A small network was shown many inputs. Here are its activations along a few directions, one row for each input.
In each table, some parts of the input vary, and every possible input appears once, in random order.
Descriptions start from the smaller parts, as in this example, which fits no table here: one of 6 places along a line, together with either a single point or one of 9 places around a ring or (one of 2 separate values, together with one of 8 places around a ring).
Shared parts are said once, and a part with two or three values counts as separate values.
(in the rows, 128 means zero)

Other details of the inputs vary at random and push rows far along two fixed directions, the same in every table; ignore that.
These rows show it; all are for the same input, with only those details redrawn:
[ 98 161 122 143 119 129 137 131 100 131 138]
[145 118 123 139 118 123 131 115 149 171 115]
[118 153 129 148 120 128 133 127 113 162 129]
[138 120 122 136 117 122 129 115 144 166 115]
[117 151 129 143 120 128 132 126 110 163 126]
[100 161 122 142 118 129 137 129 101 132 139]
[119 151 130 145 119 128 133 127 113 164 127]
[ 94 119  88 109 113 120 146 115 139  55 149]

Table:
r1: [126 158 134 144 133 129 124 155 117 150 114]
r2: [152  93 142 134 131 141 134 132 134 165 115]
r3: [134 164 148 138 137 152 114 135 107 137 121]
r4: [144  62 107 100 151 108 121  99 176  94 130]
r5: [151 119 137 137 134 122 120 139 163 168 101]
r6: [102 162 146 131 151 120 133 122  95 123 142]
r7: [136  67 109 106 137 119 122 133 186 106 117]
r8: [119 168 127 136 149 119 126 125  91 118 132]
r9: [136  98 124 136 124 126 122 122 142 178 120]
r10: [112 168 138 133 150 119 129 122  95 121 140]
r11: [157  96 145 135 130 142 137 129 141 171 114]
r12: [144 114 153 120 139 145 112 118 143 146 107]
r13: [ 98 127  83 100 115 122 147 121 136  55 155]
r14: [166 124 137 126 137 147 107 123 145 153 104]
r15: [141 119 122 132 118 123 132 115 147 170 119]
r16: [ 83 155 136 140 138 133 129 160 101 106 140]
r17: [105 150 150 139 141 155 115 138  95 113 137]
r18: [ 89 158 130 137 121 130 140 130  97 134 140]
r19: [109 123 113  99 132 144 127 119 138  37 140]
r20: [112 157 141 139 124 145 151 142  90 119 133]
r21: [149 106 145 124 127 139 146 124 138 151 111]
r22: [ 88 116 109 102 131 121 141 138 149  48 136]
r23: [168  98 138 125 112 103 103 146 164 146 116]
r24: [156  78  95  92 120 131 151 116 176  70 128]
r25: [175 117 148 128 129  95 103 119 134 158 130]
r26: [ 94 147 125 141 126 133 133 136  98 135 146]
r27: [129 147 150 136 104 129 130 152  79 113 146]
r28: [103 165 111 138 118 130 132 132  94 132 135]
r29: [143  90  97 101 130 114 132 129 192  80 117]
r30: [168 104 132 129  97 107 109 127 141 177 127]
r31: [145 109 138 131 153 115 119 110 141 153 126]
r32: [140 103 144 128 141 150 105 127 137 139 119]
r33: [119 117  97 103 118 137 157 130 130  44 144]
r34: [118 171 131 136 150 120 128 126  94 118 138]
r35: [165 117 153 124 115 131  94 131 131 131 126]
Q: The inputs of r26 and r16 match in every part but one. If r9 is changed in the same way as r26 into r16, which row does it become?
A: r7
Q: Describe the family of inputs behind these rows.
A: one of 5 separate values, together with either a single point or one of 6 places along a line
Q: A walk changes only the place on the line of 6. It starts at r4 and steps to r31. List the rest of the walk in order.
A: r6, r10, r34, r8
Q: List by row number the other rows that have the choice among 5 separate values in common with r24.
A: r2, r11, r20, r21, r27, r33

Table:
r36: [158  89  96 106 150 115 118  86 190 112 117]
r37: [186  79 155 130 136 120  95 140 163 184 101]
r38: [140 100 145 144 126 156 138 129 158 201  92]
r39: [112 137 111 112 111 127 156 123  98  60 154]
r40: [130 138 149 135 137 152 145 142 124 153 104]
r41: [125 152 153 137 133 102 106 137 108 151 137]
r42: [189 117 148 130 120 137 109 105 138 185 112]
r43: [109 163 142 155 105 146 140 132  69 174 144]
r44: [132 128 106 129 144 114 147 111 145 120 125]
r45: [121  71  90 111 101 130 137 135 170  82 130]
r46: [125 133 171 140 155 148 119 141 112 155 113]
r47: [ 69 148  97 122  99 111 143 135 113  79 159]
r48: [152  73 109 104 161 103 118  94 183 116 126]
r49: [121 170 145 147 126 145 107 158  90 129 128]
r50: [135 155 132 139 115 105 132 136 121 159 122]
r51: [119 168 140 149 121 138 134 171  85 135 131]
r52: [107  95  83 110 131 117 147 100 166 121 132]
r53: [104 181 157 140 146 166 122 147  90 132 123]
r54: [123 137 110 110 116 107 115 120 143  83 137]
r55: [102 125 121 108 127 122 130 118  94  29 172]
Q: Describe the family of inputs behind these rows.
A: one of 4 places along a line, together with one of 5 separate values
Q: The inputs of r41 and r46 match in every part but the choice among 5 separate values. If r47 is changed in the same way as r41 into r46, which row does it become?
A: r38
Q: Change only the place on the line of 4 in r44. List by row number the other rows that result.
A: r36, r48, r52

Table:
r56: [154 126 130 102 122 118 121 139 126  19 146]
r57: [120 143 155 159 105 151 103 168 128 187  92]
r58: [105 130 137 115 129 188 155 108  89  86 154]
r59: [237  39 136  86 104 121  96  84 187 141 121]
r60: [183 134 183 152 123 161 124 159 112 174  86]
r61: [183 140 167 134 143 120  94  80  94 191 135]
r62: [126 121 145 117  98 174 131 130  75  74 143]
r63: [105 145  87 139  64 140 165 146  94 100 145]
r64: [141 156 140 142 190 140 110 128 137 201  87]
r65: [205  37 121  93 147 139 120  38 194 163 108]
r66: [ 72 184  76 145 117 122 173  96  77 111 155]
r67: [110 135  91 138  95 152 186 115 130 143 137]
r68: [103 157 166 162 160  91  98 140  72 173 159]
r69: [182  61  99  99 124  56 125  86 225 168 110]
r70: [105 119 153 160 169 122 118 120 100 206 127]
r71: [ 49 171 101 128 139 108 164 123  90 106 141]
r72: [149  67  85  85  85  75 130 128 198  80 137]
r73: [120 143  99  97 172 102 105 128 151  39 139]
r74: [111 172  82 137 106  87 147  97  99 102 163]
r75: [125  89 117 114 114 131 169 124 182 167 108]
r76: [114 158 136 122 169 140 148 109 104  80 131]
r77: [137  14 114  99 109 121 124 143 186  72 133]
r78: [158 143 160 149 136 161 103 180 129 185  76]
r79: [134  88  90  94 133  81  97  95 221  77 136]
r80: [ 71  98 136 132 143 151 150 148 112 102 151]
r81: [107 125 123 107 145 171 172 132 128  25 135]
r82: [180 149 158 138 141 125  81 166 140 179 100]
r83: [133 149 154 149 163 174 126 158 138 195  87]
r84: [ 95 158 121 126 107 114  98 157 125  82 145]
r85: [ 89 179 138 161 159 135 111 125 116 203 107]
r86: [ 59 150 121 132 127 161 141 145 138  95 132]
r87: [ 66 154 119 132  86 129 157 175  86  92 138]
r88: [173 184 183 154 163 112 107 120  87 172 117]
r89: [173 153 116 155  75 106 127 131 110 204 128]
r90: [107 108 139 127 119 101 102 159 102  88 170]
Q: Describe the family of inputs behind these rows.
A: one of 5 places around a ring, together with either a single point or one of 6 places along a line
Q: The inputs of r71 and r69 match in every part but the place on the ring of 5. If r85 is changed in the same way as r71 into r69, which row does it become?
A: r79
Q: Change only the place on the line of 6 in r89. List by row number the other rows that result.
A: r56, r59, r72, r82, r84

Table:
r91: [130 107 107 105 144 118 119 108 175  92 120]
r92: [100 170 140 145 135 133 147 119  75 135 145]
r93: [134  79  97 106 115 100 123 116 178 107 138]
r94: [ 70 192 127 157 116 154 153 163  67 122 137]
r95: [ 88 209 139 148 140 124 113 143  60 114 153]
r96: [146  73 120  99 117 123 119 122 154  58 140]
r97: [132  96 107  94 139 120 127 129 176  62 119]
r98: [201 114 166 139 131 144 120 121 145 225  91]
r99: [112 172 145 162 118 132 128 160 108 192 108]
r100: [182 116 146 149 102 139 135 125 150 235  93]
r101: [116 144 153 137 131 127 106 157 100 116 140]
r102: [ 71 188 137 153 149 141 148 136  63 127 147]
r103: [119 118 103 108 144 141 136 108 147  77 132]
r104: [140  97 101  95 127 133 138  89 161  66 137]
r105: [172 106 130 116 124 120 119 121 144 122 119]
r106: [127  82  92 101 106 110 135 107 154  78 146]
r107: [ 97 200 139 149 132 130 121 130  51 111 151]
r108: [101 140 132 140 131 124 126 140 120 165 123]
r109: [190 112 160 144 146 148 118 131 155 228  81]
r110: [ 85 132 106 115 146 111 140 121 133  74 143]
r111: [154 127 126 141  97 121 129 132 130 170 117]
r112: [128  90 110 123 129 136 140 118 158 147 119]
r113: [119 136 116 109 130 115 122 143 126  58 144]
r114: [100 135 107 117 135  99 132 120 126  73 156]
r115: [172  84 155 122 125 147 119 121 153 160 113]
r116: [129 129 163 143 143 138 105 153 125 163 109]
r117: [168 101 128 129 130 105 125  99 148 170 121]
r118: [115  94 124 111 137 152 131 136 143  69 133]
r119: [ 98 184 131 152 105 121 129 162  87 137 142]
r120: [142 113 134 133 115 136 137 115 129 184 121]
Q: The inputs of r117 and r110 match in every part but one. If r105 is changed in the same way as r117 into r110, which row does it become?
A: r97
Q: Describe the family of inputs behind these rows.
A: one of 5 places around a ring, together with one of 6 places along a line
Q: Change only the place on the line of 6 in r95. List by row number the other rows that result.
A: r93, r101, r113, r114, r119
Q: Change only the place on the line of 6 in r92. List by row number the other rows that result.
A: r98, r100, r104, r115, r120
